These are the activations of a small neural network, seen along a few directions. Each row is one input.
In each table, some parts of the input vary, and every possible input appears once, in random order.
Descriptions start from the smaller parts, as in this example, which fits no table here: one of 4 places along a line, together with either a single point or one of 11 places along a line or (one of 3 separate values, together with one of 8 places around a ring).
Shared parts are said once, and a part with two or three values counts as separate values.

Other details of the inputs shift rows strongly along two fixed directions, in all tables alike. That doesn't count.

Rows:
r1: [-19   0 -40 -12 -27 -16   2 -30 -18   0 -12  25   8 -28 -44   4]
r2: [-10  -5 -46 -15 -26 -16   1 -26 -15   7  -9  27   3 -20 -47   3]
r3: [ 32  25   8  -9  15 -26   5 -29 -19   7  23   3  -6 -35  24 -32]
r4: [-22   2 -29  -2 -23 -24   8 -30 -20  14 -23  14  -2 -21 -46  19]
r5: [ 31  20  17  -4  26 -29  13 -25 -26  24  16  -8 -15 -25  15 -23]
r6: [ 10   2  38   9   9  22  -2  30  14 -11   3 -28  -6  26  31   9]
r7: [-40 -30 -13   5 -34  26 -11  30  15 -16 -31  -2   8  37 -34  50]
r8: [ 42  15  -4 -13  24 -20   4 -23 -25  13  25   2  -8 -30  20 -37]
r9: [-27   1 -25  -1 -29 -25   5 -33 -19  14 -19  15   0 -24 -42  20]
r10: [  1  24 -14  26  49 -14  19 -27  11  40   8  12   5 -33  38 -53]
r11: [ 14 -10  30   6  11  27  -6  33   9  -5   8 -29  -5  28  32   6]
r12: [-38 -21 -16  -1 -37  29 -13  28  21 -39 -28  10  16  31 -32  39]
r13: [-39 -32 -10   2 -34  24 -10  30  18 -12 -26   1   5  43 -41  46]
r14: [ 15 -13  33   5  11  22  -6  34  14  -2  14 -25  -8  34  24   4]
r15: [ 39  27   4 -10  22 -25   8 -26 -20   7  19   2  -9 -32  20 -34]
r16: [ 11   4  33  -3   9  17  -9  29  20 -30   5 -11   2  26  34   2]
r17: [ 35  26   7  -8  17 -23   7 -26 -19   8  26   2  -7 -35  19 -34]
r18: [-19  -2 -36 -14 -22 -22   1 -29 -18  -2 -12  28   7 -23 -47   5]
r19: [-46 -28  -3   7 -34  22  -9  27  17 -20 -28  -1   9  34 -37  49]
r20: [ 19 -11  28   4  12  25  -4  34  11  -3   8 -27  -9  35  27   2]
r21: [-20  -3 -35 -12 -24 -22   1 -29 -16  -1  -8  27   8 -26 -47   5]
r22: [  2  23 -13  21  55 -18  19 -25   9  40   3  16   5 -28  35 -53]
r23: [  9   0  40  11   7  21  -3  29  15 -12   6 -27  -5  26  29  10]
r24: [-40 -31 -11   7 -41  28 -11  29  19 -11 -22  -2   6  38 -39  46]
r25: [ 13  -7  34   7  14  23  -2  31   7 -12   2 -28  -5  30  30   5]
r26: [-19   6 -33 -12 -23 -25   2 -29 -13  -2 -14  29   5 -24 -46   9]
r27: [ 31  23   9 -11  18 -30   4 -27 -18   7  22   4  -6 -33  22 -31]
r28: [ 22  -6  20  -4   6  31  -9  34  19 -19  17 -15  -1  27  30  -7]
r29: [-54   3 -53  23   5 -16  13 -29  18  30 -28  39  18 -25 -28 -10]
r30: [ 28  21  14  -3  19 -26  11 -29 -25  24  12 -11 -14 -30  23 -23]
r31: [  2  25 -17  25  51 -13  19 -28  11  41   3  11   5 -33  39 -54]
r32: [-25  -7 -29  -1 -26 -20   6 -30 -24  16 -14  13   1 -23 -48  15]
r33: [-24  -7 -28  -6 -20 -24   6 -29 -25  15 -18  16   0 -18 -50  16]
r34: [ 34  24   9 -10  21 -27   7 -25 -17   8  25   3  -7 -32  17 -33]
r35: [ 15  -3  29   1   7  27  -9  31  16 -29  15 -15   4  23  31  -4]
r36: [ 21  -8  23  -6  11  25  -9  34  19 -20  17 -11  -1  32  26  -5]
r37: [ 35  26   5 -11  20 -27   6 -28 -21   6  16   3  -8 -33  25 -33]
r38: [-27   0 -24  -6 -23 -29   5 -32 -20  14 -23  17   0 -19 -44  21]
r39: [-45 -18  -4   7 -37  20  -8  24  19 -23 -39  -1   8  33 -29  53]
r40: [ 11  -7  35   8  11  26  -3  31   9 -10   5 -30  -4  27  31   5]
r41: [ 18  -6  24   0   7  29 -12  33  17 -23  18 -14   3  24  31  -2]
r42: [-46 -20   0   8 -36  19  -8  26  22 -21 -30   0   7  33 -36  52]
r43: [ 32   7  10  -4  25 -25   7 -22 -28  30  25 -10 -14 -25  15 -25]
r44: [  5  24 -17  24  54 -15  20 -27  10  40  -1  13   5 -30  38 -54]
r45: [ 13 -11  32   9  10  25  -7  32   9  -6  12 -28  -5  28  30   7]
r46: [-19   8 -36 -10 -29 -20   2 -30 -12  -1 -14  25   6 -29 -43   8]
r47: [ 12   6  30   0   4  23  -9  28  21 -29   5 -15   2  21  38   1]
r48: [ 19  -9  24  -4   8  25 -10  34  21 -20  20 -12  -1  29  26  -5]
r49: [ 19  -5  21  -2   8  30 -11  33  16 -22  14 -16   2  24  33  -3]
r50: [ 21  -7  23  -1   4  29 -10  33  20 -19  21 -14   0  27  28  -6]
r51: [-42 -31  -9   4 -32  23 -12  30  15 -15 -28   0   8  39 -37  50]
r52: [ 18  -7  24  -4  13  24 -11  34  15 -23  14 -12   2  29  29  -2]
r53: [ 26  18  18  -3  21 -31  10 -28 -24  23  16  -8 -13 -28  19 -21]
r54: [-17  -6 -40 -13 -24 -20  -3 -26 -15   4  -5  28   7 -24 -47   7]
r55: [-18 -10 -37  -6 -27 -16   4 -26 -20  25 -13  12  -3 -17 -49  13]
Description of these inputs: one of 5 places around a ring, together with either a single point or (one of 2 separate values, together with one of 5 places along a line).
- The inputs of r25 and r19 match in every part but the place on the ring of 5. If r37 is changed in the same way as r25 into r19, which row does it become? => r27
- The inputs of r2 and r48 match in every part but the place on the ring of 5. If r7 is changed in the same way as r2 into r48, which row does it become? => r43
- Which other rows does r6 become when the place on the line of 5 takes its other values? List them by row number. => r11, r30, r40, r55
- Which other rows does r4 become when the choice among 2 separate values takes its other values? List them by row number. => r15

Rows:
r56: [-11  -7   7   3  -7  10  -4  14   9  -9  -8  -4   2  16  -4  16]
r57: [ 43  16  30  -3  32  -2   2   1  -7   3  29 -17  -9  -8  47 -33]
r58: [-10  -7   6   3  -8  11  -4  14   8  -9  -9  -5   1  16  -3  16]
r59: [ -8  -5   3   0 -10  12  -6  14  11 -16  -7  -1   4  14  -2  13]
r60: [-10 -10   5   3  -8  12  -4  15   9  -6  -5  -5   1  17  -5  15]
r61: [ -8   7 -20   4   6 -12   6 -18   0  12  -4  15   5 -18  -5 -13]
r62: [ -7  -8   1  -1 -10  13  -6  15  11 -13  -3   0   4  15  -4  11]
r63: [  0   0 -12  -4  -2 -14   4 -16 -14  13  -1   5  -3 -13 -14  -2]
r64: [-10   5 -16   7   7 -12   8 -18  -3  18  -6  10   2 -16  -6 -10]
r65: [-11  -8   6   4  -9  12  -4  14   8  -9  -8  -6   2  15  -3  16]
r66: [  1   6 -11  -6  -3 -15   3 -17 -11   4   1  10   0 -16 -12  -5]
r67: [ 28   6  27   0  20  11  -2  15   5  -7  19 -16  -5   8  36 -16]
r68: [  2   2 -15  -7  -3 -13   2 -16 -12   7   2  10   0 -15 -14  -6]
r69: [  0   2 -11  -2  -4 -13   4 -17 -14  13   0   4  -3 -15 -14  -2]
- Describe the family of inputs behind these rows. => one of 2 separate values, together with either a single point or one of 6 places along a line
- Which other rows does r69 become when the choice among 2 separate values takes its other values? List them by row number. => r67

Rows:
r70: [  5   3  27   9   9  10   4  14   3  -4  -4 -20  -6  12  21   3]
r71: [ 23  -4  22  -9   4  10  -5  20   0 -17  14 -12  -6  17  10   5]
r72: [-27 -10 -13   5 -30  29  -6  23  25 -23 -24   2  10  24 -15  25]
r73: [ 21  -7  23 -11   1   7  -9  19  -1 -15  12 -11  -5  18  14   5]
r74: [  2   9   0   2   7 -16   6 -17 -17  16  -5  -4  -6 -20   1   0]
r75: [  4   0  -6   1   9 -18   5 -16  -7  25   5   4  -7  -9  -4 -10]
r76: [  6  -4  16   9   8  19   0  16   7  -9  10 -15   3   8  21  -8]
r77: [  6  -4  17   7  16   9  -3  20  15   8   8 -12  -5  18  18   0]
r78: [  5  -1  20  10   9  11  -2  18  15   7   9 -16  -4  12  22   2]
r79: [ 9 -6 12  7 17 18 -2 20  6 -6 10 -9  3 13 18 -7]
r80: [ 16   6   3 -15 -12 -15  -2 -17 -23   2  13  -1  -6 -15  -7  -5]
r81: [  6  -4  13   8  11  18  -5  18   8  -6  11 -14   4   7  24  -3]
r82: [ 10   4  11   1   3  20  -2  14  13 -10   2 -11   0  13  28  -8]
r83: [  8  -3  14  10  10  20  -2  17   7  -8  11 -13   4   8  21  -4]
r84: [  2   4   0  -3  11 -18   9 -19 -18  16  -6  -1  -5 -10  -2  -6]
r85: [-35 -10 -26   0 -19 -10   0  -9  -6   5 -31  12   6   0 -42  31]
r86: [  7 -10  12   5  16  15  -5  18   6  -6   8  -9   3  15  22  -7]
r87: [-36   0 -30   2 -28  -5  -2 -12   9 -11 -20  27  14 -10 -41  20]
r88: [  2  12  -6  -1   4 -17   1 -20  -1   1   5  13   4 -21   5 -14]
r89: [  0  13  -4  -3   3 -14   3 -21  -2   1   5  13   4 -20   3 -17]
r90: [  3  12  -7  -4  10 -17   6 -15  -2   1   5  16   2 -16  -3 -19]
r91: [-27 -17 -17   2 -23  25 -11  25  24 -20 -25   8   9  30 -14  27]
r92: [  5  -7  15   8   9  17  -5  15   7  -7  10 -13   4   9  26  -5]
r93: [-36  -9 -25   7 -32  -4   3 -10   4  11 -20  12   3  -3 -45  23]
r94: [-27  -5 -41  -3 -26   1  -1  -7   3  -2 -25  23   8  -1 -42  19]
r95: [ 20   2   0 -16  -3 -16   3 -14 -20   0  11   1  -8 -13 -14  -7]
r96: [  8  -2  18   9  15  11   0  19  14   7   8 -11  -5  20  15  -1]
r97: [  0   9  -7  -7  10 -17   5 -17  -3   2   5  17   3 -14   0 -19]
r98: [ 19   1  -3 -18   0 -17  -1 -12 -20   3  12   3  -7 -15 -10  -2]
r99: [  2   6   1   3   5 -18   7 -19 -17  15  -6  -3  -6 -17   3  -2]
r100: [  4  12  -9  -3  12 -17   5 -14  -3   2   6  17   3 -17  -3 -16]
r101: [ 11   0   9  -2  10  18  -3  17  13  -8   1  -6  -1  18  25 -10]
r102: [ 18   1   2 -19  -5 -17   0 -15 -23   3  11   4  -6 -11 -10  -7]
r103: [ 19  -2  25  -7  -6   9 -11  17  -2 -17  14 -15  -5  14  18   6]
r104: [  4   6   0   0  11 -18  11 -17 -17  15  -6  -2  -6 -11  -6  -7]
r105: [-33 -19  -4   9 -20  19  -4  24  24  -6 -19   0   4  33 -26  29]
r106: [-35 -14  -8   3 -17  15 -10  24  29 -28 -19  16  15  28 -15  25]
r107: [-35 -19  -2  12 -26  19  -8  22  25  -6 -18  -1   5  27 -16  34]
r108: [  4  11   1   5   6 -14   9 -17 -17  15  -4  -3  -6 -19  -2  -1]
r109: [  3  -2  23   8   6  13   1  14  13   6   8 -16  -5  16  22  -2]
r110: [ 17   6  -1 -14  -8 -15  -3 -15 -21   2  14  -1  -8 -19  -7  -1]
r111: [  6   7  -2   2  13 -17   9 -16 -17  16  -5  -1  -5 -12  -5  -3]
r112: [  3  15  -4  -1   4 -14   5 -19  -1   0   5  11   3 -22  -1 -17]
r113: [ 12   5   8   2   6  18  -5  18  15  -9   3 -11   1   9  28  -3]
r114: [-38 -15 -31   2 -31   3  -1 -13  -4  -1 -18  15  12  -7 -39  18]
r115: [ 14   7   9   5   6  20  -2  17  14 -10   4 -10   1  11  25  -4]
r116: [  0   7   3   1   4 -15   9 -21 -18  15  -5  -4  -6 -16   2  -4]
r117: [ 18   7   2 -12 -11 -15   2 -16 -21  -1  13  -3  -9 -17 -11  -5]
r118: [  2  11 -10  -5  13 -19   2 -13  -2   3   6  16   4 -18   0 -15]
r119: [  5  -9  14   3  15  17  -3  16   6  -6   8  -9   2  15  21 -10]
r120: [  5  -1 -10   0  10  -8   6 -14 -14  10   7   4   0 -16  -6 -18]
r121: [ 10  10 -15  -3  -1  -9   2 -18  -7   9   0   6  -1 -19   6 -13]
r122: [  4   3  -1   0  12 -20   7 -18 -18  16  -6   0  -5 -11  -1  -4]
r123: [  2   1  -4  -1   8 -15   7 -17  -7  25   6   4  -7  -8  -5 -12]
r124: [  7   1  21  12   8  13   1  18  14   5   9 -15  -5  13  19   1]
r125: [-33 -24 -13   6 -15  25 -11  26  18 -17 -17   4  13  25 -20  28]
r126: [ 19   8   0 -11  -8 -14   0 -15 -21   0  15  -1  -8 -18 -10  -2]
r127: [-38  -2 -31  -1 -27  -7  -5 -11  10 -10 -21  26  15 -11 -38  21]
r128: [ 14   3   9   1  10  18  -1  19  14 -10   1  -7  -2  17  21 -10]
r129: [ 11   9 -19  -7   8 -10   2 -13  -7  11   0   9  -2 -15   1 -14]
- Describe the family of inputs behind these rows. => one of 2 separate values, together with one of 5 places around a ring, together with either a single point or one of 5 places along a line
- The inputs of r79 and r119 match in every part but the place on the ring of 5. If r108 is changed in the same way as r79 into r119, which row does it become? => r116
- The inputs of r124 and r109 match in every part but the place on the ring of 5. If r96 is changed in the same way as r124 into r109, which row does it become? => r123
- Which other rows does r105 become when the choice among 2 separate values takes its other values? List them by row number. => r93
- Start at r98 and move only the place on the ring of 5, one step at a time. The first step leads to r73. Which rows follow, in order? => r102, r95, r71
- Which other rows does r88 become when the choice among 2 separate values takes its other values? List them by row number. => r106
- Start at r101 and move only the place on the ring of 5, one step at a time. The first step leads to r128. Which rows follow, in order? => r94, r129, r91
